Each row below holds a small network's activations on one input, seen along a few directions.
Each table varies a few parts of the input and shows all the possible inputs, shuffled.
A made-up example of a description, with smaller parts first: one of 5 places around a ring, together with either a single point or (one of 2 separate values, together with one of 4 places along a line) or one of 11 places around a ring.
Shared parts are said once, and a part with two or three values counts as separate values.
In the rows, 128 means zero.

Table:
r1: [154 125 194 190  95 135 113  72 141 139 138 148 138 112]
r2: [169 104 155 174  90 124  98  69 113 117 173 159 162 108]
r3: [160 125 166 161 121 138  99  78  88  64 172  94 188  79]
r4: [ 63 138 137  39  83  58  27 196 121  84 137 145  46 113]
r5: [107 130  56 111 136 126 246 109 192 155  69  91 197  97]
r6: [ 30 112 175  29  84 158  83 191  94 139 151  81  14 187]
r7: [166 155 155 215 169 136  83  96 133 165  98 155 119 135]
r8: [123 101  50  86 176  91 200 213 140 120 141 137 133 148]
r9: [151 152 175 182 121 171 114  62 120 126 102 139 125 151]
r10: [ 75 108  62  72 187  84 223 128 116 148 105 112 133  98]
r11: [170 167  81  88  92 140 183 225 181 147 185 141 125 165]
r12: [167 119 129 187 181 176  67  98  97 131  67 133 155 143]
What is each input in this table made of?
> either one of 2 separate values or one of 4 places along a line or one of 6 places along a line
Start at r12 and move only the place on the line of 6, one step at a time. The first step leads to r7. Which rows follow, in order?
> r9, r1, r2, r3

Table:
r13: [ 80  84 161  43  79  43  80 190 119  75 166 114  65 120]
r14: [ 98 132  31  73 146  71 217 165 127 118 148 116 161  76]
r15: [130 112  68  80 129  96 181 212 147 129 156 140 146 145]
r16: [ 90 124 136 130 150 175 140 104 116 173  71 121  89 159]
r17: [ 68 109 161 128 138 110  16 129  59 121  82 112  52 123]
r18: [139 103 204 173  95 116  11  87  72  62 163 147 127  86]
r19: [202 117 132 194 146 145 127  77 145 122 153 147 203 128]
r20: [131 168 154  69  75 124 181 223 168 112 157 118  88 177]
r21: [ 93 137  61 150 199 107 172  86 122 164  52 103 149  97]
r22: [ 81 118  96  70  92 135 178 179 147 130 175 119 108 144]
r23: [123 117 108 166 190 131 134 145 145 199  74 126 140 140]
r24: [209 178 182 175  89 186 100  91 140 115 158 147 138 161]
r25: [130 167 145 136 121 202  97 156 136 184  73 113  79 171]
r26: [177 127 165 165 113 159 122  43 140 127 168 160 158 132]
r27: [171 127 117 169 160 122 164  31 137  90 124 137 219  62]
What is each input in this table made of?
> one of 3 separate values, together with either a single point or one of 4 places along a line
The inputs of r18 and r17 match in every part but the choice among 3 separate values. If r27 is changed in the same way as r18 into r17, which row does it become?
> r21
Which other rows does r23 become when the choice among 3 separate values takes its other values? List them by row number.
> r15, r19
Which other rows does r14 become when the place on the line of 4 takes its other values? List them by row number.
> r15, r20, r22

Table:
r28: [145 134 139 160 131 121 114  69 116 122 130 137 155 101]
r29: [106 121  78  90 132  92 157 165 125 113 126 111 135 104]
r30: [114 107 176 132 118 130  44 150  99 116 141 133  82 149]
r31: [167 131 124 159 141 143 120 130 134 130 131 140 150 143]
r32: [121 125 103  91 103 128 172 178 148 120 151 117 131 127]
r33: [130 107 125 164 150 123 124 108 118 137 111 133 142 117]
r34: [141 113 143 165 136 146 131 115 127 141 131 125 140 138]
r35: [105 109 103  79 122 107 174 155 133 121 149 117 128 123]
r36: [133 137  85  92 102 114 163 184 147 119 152 127 138 132]
r37: [135 105 139 157 141 138 129 106 120 140 122 127 141 130]
r38: [114 139 126 121 144 143 160 126 136 151 109 122 109 148]
r39: [174 149 156 161 111 157 126  87 128 113 143 136 152 118]
r40: [133 114 118 163 156 117 113 119 117 131 102 132 149 111]
r41: [107 134 107 117 156 123 144 122 130 155  91 122 114 126]
r42: [139 160 108 126 130 138 147 147 145 149 102 136 121 146]
r43: [160 127 138 163 131 155 130 129 123 138 130 127 145 136]
r44: [107 132 123 113 149 130 153 121 131 156 103 122 116 141]
r45: [101 109  88  86 128  94 161 156 139 124 138 117 131 110]
r46: [ 81 131 156  91 116 127  66 165 115 136 118 132  54 157]
r47: [146 138 134 159 143 118 110  75 115 103 117 141 157  96]
r48: [129 149 122 116 143 150 151 142 144 152 109 122 119 148]
r49: [106 116 107  90 110 118 172 165 148 125 156 111 128 131]
r50: [111 139 105 118 164 114 140 131 128 139  79 130 117 120]
r51: [178 156 138 161 112 146 112  90 138 115 145 141 161 124]
r52: [156 136 158 154 128 149 125  71 128 115 149 131 148 125]
r53: [124 129 189 129  94 130  35 107 102  97 155 138  94 131]
r54: [144 128 154 160 117 135 123  65 121 121 134 135 152 113]
r55: [ 78 111 142  66  77  97  87 206 129 104 162 124  74 136]
What is each input in this table made of?
> one of 4 places along a line, together with either a single point or one of 6 places along a line
The inputs of r35 and r44 match in every part but the place on the line of 4. If r49 is changed in the same way as r35 into r44, which row does it become?
> r38
Which other rows does r47 become when the place on the line of 6 takes its other values? List them by row number.
> r28, r39, r51, r52, r54
